These are the activations of a small neural network, seen along a few directions. Each row is one input.
In each table, some parts of the input vary, and every possible input appears once, in random order.
A made-up example of a description, with smaller parts first: values(2) and (point or line(11) or (line(4) and ring(8))).
Shared parts are said once, and a part with two or three values counts as separate values.

Other details of the inputs shift rows strongly along two fixed directions, in all tables alike. That doesn't count.

A family of inputs:
R1: [ 7 -5 -5  1 -3  4  8 -7 12  9 -7]
R2: [ -6   6  -5  -8  -2  -9   2  14 -11 -12   1]
R3: [  0   4  -2  -4   0 -10  -1   1 -11  -5  -5]
R4: [-3  1 -5 -7 -4 -4  3 11 -5 -7  3]
R5: [ 6  3 -3 10 -6  8  4 -1 14  2 -2]
R6: [ -2   7 -11 -10  -3 -15  -2   3 -18  -9  -5]
R7: [  0   2 -10  -8   1 -10  -2  -5 -12  -2  -3]
R8: [-24 -10  44  -1  25   3 -33  -5 -14   3   7]
R9: [  7  -4  -2  10  -1   9  -2 -12  16  11  -6]
R10: [ 8 -1 -1 10 -5  6 13 -4 11  3 -2]
R11: [  0 -15  22  12   6  18   6  -7  21  12   4]
R12: [ -5  10  -7  -4  -3  -7  -7  12 -11 -13   1]
R13: [ -4   6 -17 -16  -1 -16  -2   4 -14  -5  -3]
R14: [ 5  0 -3  5 -6  6 14  1 13  2 -3]
R15: [ 11   2  -8   7  -4   1  11  -8   8   5 -10]
R16: [ -3  15  -7  -5  -1 -10  -9   8 -12 -10  -7]
R17: [-2  6 -6  0 -3 -2 -5  8 -4 -8  1]
R18: [ -1   7 -10  -5  -5 -10   4   9 -13 -13   0]
R19: [-1  2 -7 -3 -5 -6  3  6 -9 -8  4]
R20: [  9  -4 -13   3  -5   1   8 -13   5   7  -7]
R21: [  2   9 -13 -14   0 -11   0   5 -17  -3   9]
R22: [-1  2 -3 -3 -3 -6  3  6 -8 -8  3]
R23: [-23  -9  43  -3  26   1 -34  -5 -15   4   8]
R24: [  6  -9  -2   2  -1   7   6 -11  14  12  -6]
R25: [-23  -6  47   2  25   4 -31  -1 -13   0   6]
R26: [ 6 -3 -2  9 -5 11  1 -3 15  5  2]
R27: [ 8 -7  0 11 -3  9 11 -6 13  5  0]
R28: [ 5 -7  1  6 -3 10 12 -2 16  7  1]
R29: [-1  3 -4 -5  0 -6  3  3 -3 -1 -6]
R30: [ 6 -3  6  6  2  8  8 -6 15  9 -8]
R31: [ 6 -1 -2  9 -4 10  2 -3 15  4  1]
R32: [  5 -12  18   3  10  17   3 -11  18  22  11]
R33: [  2  10 -10  -9   0  -3  -7   3  -6   1   8]
R34: [ -3   9 -13  -5  -6  -7  -6  12 -11 -10   3]
R35: [ 9 -8 -2 10 -5  9 11 -7 13  6  2]
R36: [ -5   3  -7 -11  -4  -9   1  14 -12 -10   3]
Description of these inputs: values(3) and (point or line(5) or line(6)).
The inputs of R1 and R6 match in every part but the values(3) part. If R29 is changed in the same way as R1 into R6, which row does it become? -> R3
A walk changes only the line(5) part. It starts at R16 and steps to R25. List the rest of the walk in order. -> R9, R8, R23
Change only the values(3) part in R26. List by row number the other rows that result. -> R4, R19
Change only the values(3) part in R13. List by row number the other rows that result. -> R7, R23

A family of inputs:
R37: [ 11 -17   9  -3  10   9  10 -22  12  25  -1]
R38: [ -7 -13  34  10  10  19   2   2  19   7   5]
R39: [ -2  17 -24  -8  -6 -20  -4   5 -18 -14 -13]
R40: [  8  -7   7  15   1  18  -1 -11  24  14   5]
R41: [ -1 -16  18  12   5  18  -8  -8  16  12   7]
R42: [ -1  19 -27 -11  -5 -13  -9   8 -14 -10  -2]
R43: [ -9  11  -7 -11  -5 -11   1  21 -23 -18   6]
R44: [ 15  20 -52  -5 -25 -18  14   3  -4 -13 -18]
R45: [-35   7  37 -20  24 -15 -44  18 -43 -19  16]
R46: [ -7 -14  32   9   9  15   3   6  19   4   0]
R47: [-14   5  -3  -9  -1 -17 -12  12 -27 -20  -5]
R48: [ 46  -1 -48  26 -32  17  49 -14  44  13  -7]
R49: [ -1  17 -21  -8  -4 -20  -7   1 -17  -8 -15]
R50: [  9 -10  14  16  -2  17  14  -7  18   7   7]
R51: [-17 -24  50  -7  27   9 -10 -11   0  18  14]
R52: [ -7  -8  32   8  19  14 -23 -14   9  18   5]
R53: [  9  17 -38  -5 -19 -16   9   7 -10 -16 -13]
R54: [ 15  -8  -4  16 -11  20  22  -4  32  13   0]
R55: [-13   4  -8 -25   5 -24  -5   8 -37 -12   8]
What is each input in this table made of? -> values(3) or line(6) or (values(2) and line(5))
